These are the activations of a small neural network, seen along a few directions. Each row is one input.
Each table varies a few parts of the input and shows all the possible inputs, shuffled.
Descriptions start from the smaller parts, as in this example, which fits no table here: one of 4 places along a line, together with either a single point or one of 11 places around a ring or (one of 2 separate values, together with one of 8 places around a ring).
Shared parts are said once, and a part with two or three values counts as separate values.
In the rows, 128 means zero.

A family of inputs:
R1: [105 149 117 116 126 107  77 129 138 156 138 144 130 125 112 152]
R2: [119 160 136 161 106 143 137 121 129  90 165 133 101 117 145 124]
R3: [127 107 152 141 121 129 116 109 109 122 169  99  92 128 101 139]
R4: [124 118 115  92 125 133 139 147 148 179  98 137 126 125 130 109]
R5: [144  82 158 125 116 138 136 141 114 114 146  92 102 158 124 122]
R6: [115 156 143 132 133 136 122 111 126  91 174 124  86 116 136 142]
R7: [ 91 166 111 120 124 114  99 119 151 148 124 135 127 124 128 161]
R8: [161  97 127 137 124 140 156 149 104 121 131 105  96 125 150  97]
R9: [128 127 128 105 122 109 119 140 144 178 122 127 133 146  87 141]
R10: [143 118  92 117 111 121 138 142 141 160  99 137 162 115 149 135]
R11: [132  87 164 139 130 140 125 130 125 123 157 109  95 161 112 128]
R12: [ 94 170  93 133 125 115 126 133 142 138 134 136 154 122 130 155]
R13: [118 143 142 112 184  94 101 108 120  69  11 157 218 117  80 103]
R14: [118 132 158 150 126 127 120 125 115 109 177 118  94 120 111 151]
R15: [123 114 123 104 129 135 118 151 151 177 110 117 137 140 105 128]
R16: [149 132 211 152 193 102 115  89  95  42  58 134 183 117 123  83]
R17: [136 156 129 154 111 150 151 115 115 100 158 141 110 121 155 119]
R18: [155 104 118 135 132 141 160 136 112 100 155 117 130 117 166 107]
R19: [152  85 145 129 135 151 160 140 119 119 133 112  89 136 136 114]
R20: [156 131 111 156 122 134 162 119 123  99 153 119 108 108 155 118]
R21: [125 137  88 115 114 124 134 123 151 147 113 164 155 127 156 130]
R22: [112 127 117 113 126 118  99 119 133 170 136 128 143 136  88 154]
R23: [109 165  98 122 116 129 134 125 137 147 124 163 159 136 148 138]
R24: [135 108  98 112 121 141 127 152 131 174  85 125 143 134 145 121]
Describe the family of inputs behind these rows. -> one of 2 separate values, together with either a single point or one of 11 places around a ring
The inputs of R16 and R13 match in every part but the choice among 2 separate values. If R19 is changed in the same way as R16 into R13, which row does it become? -> R4
Start at R1 and move only the place on the ring of 11, one step at a time. The first step leads to R22. Which rows follow, in order? -> R9, R15, R4, R24, R10, R21, R23, R12, R7
Which other rows does R14 become when the choice among 2 separate values takes its other values? List them by row number. -> R1

A family of inputs:
R25: [129 100 146  92 162 118 111 142 122 155  91 140 158 137  97 110]
R26: [159  92 152 152 130 150 161 163 113 122 143  91  97 129 130 125]
R27: [122 155 138 146 162 115 135 129 136 147  97 115 158 120  84 152]
R28: [147  77 123 106 156 148 137 126 129 106 153 123  95 143 166 106]
R29: [107 154  73  84  57 139  87 146 150 208 159 112 106 150 160 152]
R30: [144 117 158 168 129 151 141 118 122 112 168  87 108 126 111 140]
R31: [ 87 179 129 122 128 112  85  96 139  99  93 152 160 131 130 125]
R32: [151 159  58 104  69 125 137 151 143 208 170 145 112 136 136 186]
R33: [147 129 118 117 122  99 150 139 120 141  87 123 179 117  98 108]
R34: [111 118 184 148  81 123 121 115 123 106 151 103  91 132 125 113]
R35: [105 126 151 103 158  97  99 126 138 140  92 144 129 124  72 145]
R36: [147  79 164 113 136 144 135 148 120 120 159 107  86 140 120 102]
R37: [ 99 147 151 154 108 122 111 103 111  82 169 141 104 134 162 129]
R38: [122 182 113 138 138 104 114 111 142 103 117 150 177  89 115 143]
R39: [103 122 140 152 151 144 105 104 120  93 193 155 103 139 130 131]
R40: [154 109 118 141 153 152 176 150 118 114 135 113  90 132 175 123]
R41: [129 102 173 147 135 125 115 115 135 117 174 112  83 142 100 124]
R42: [135  94 166 116  89 130 142 131 101 106 143 101  98 146 145  91]
R43: [142 168 129 125 126  96 131 112 133 128 101 125 165 108  80 139]
R44: [136 120 100 145 172 134 151 146 139 147  69 135 162 109 146 117]
R45: [128 100 106 108 175 115 112 136 144 137  70 160 140 129 133  99]
R46: [129 118 126 131 158 137 151 145 108 161  75 121 164 121  99 129]
R47: [ 81 145 126 123 176 112  87 107 145 119 119 173 153 123 101 141]
R48: [ 90 163 110 153 172 124 123 120 137 117 117 138 168 103 110 156]
R49: [115 149 120 184 150 143 136 130 115  86 177 124 104 128 135 151]
R50: [161 129  97 120 134 126 138 125 147 125  76 135 190  99 147 104]
R51: [156 124 161 163  89 120 158 106 102 107 159 130 103 131 112 141]
R52: [110 150  66 125 111 152 146 167 166 220 176 123 106 140 138 181]
R53: [128 100 129 108 104 140 144 123 127  85 127 112 100 140 190  91]
R54: [168 105 155 133  95 134 168 137  95 118 153 118 115 121 138 113]
R55: [135 156 138 174 112 133 138 101 101  93 185 154 120 117 148 141]
R56: [124 129 142  98 112 123 100 130 109 143  59 118 164 131 116  98]
R57: [167 108 120 127 111 146 169 129 111 104 143 125 112 113 179 110]
R58: [107 154 151  98 109 112  92 110 135 108  80 123 159 133  96 131]
R59: [105 121  68  82 115 143 100 147 163 215 184 150  93 164 125 170]
R60: [129 129 109 110 126 119 103 123 149 114  43 131 156 132 161  89]
Describe the family of inputs behind these rows. -> one of 4 separate values, together with either a single point or (one of 2 separate values, together with one of 4 places along a line)
The inputs of R30 and R41 match in every part but the choice among 4 separate values. If R44 is changed in the same way as R30 into R41, which row does it become? -> R45
Which other rows agree with R32 in the choice among 4 separate values? List them by row number. -> R33, R38, R43, R50, R51, R54, R55, R57
Start at R28 and move only the place on the line of 4, one step at a time. The first step leads to R36. Which rows follow, in order? -> R41, R39
Which other rows does R46 become when the choice among 4 separate values takes its other values? List them by row number. -> R25, R33, R56
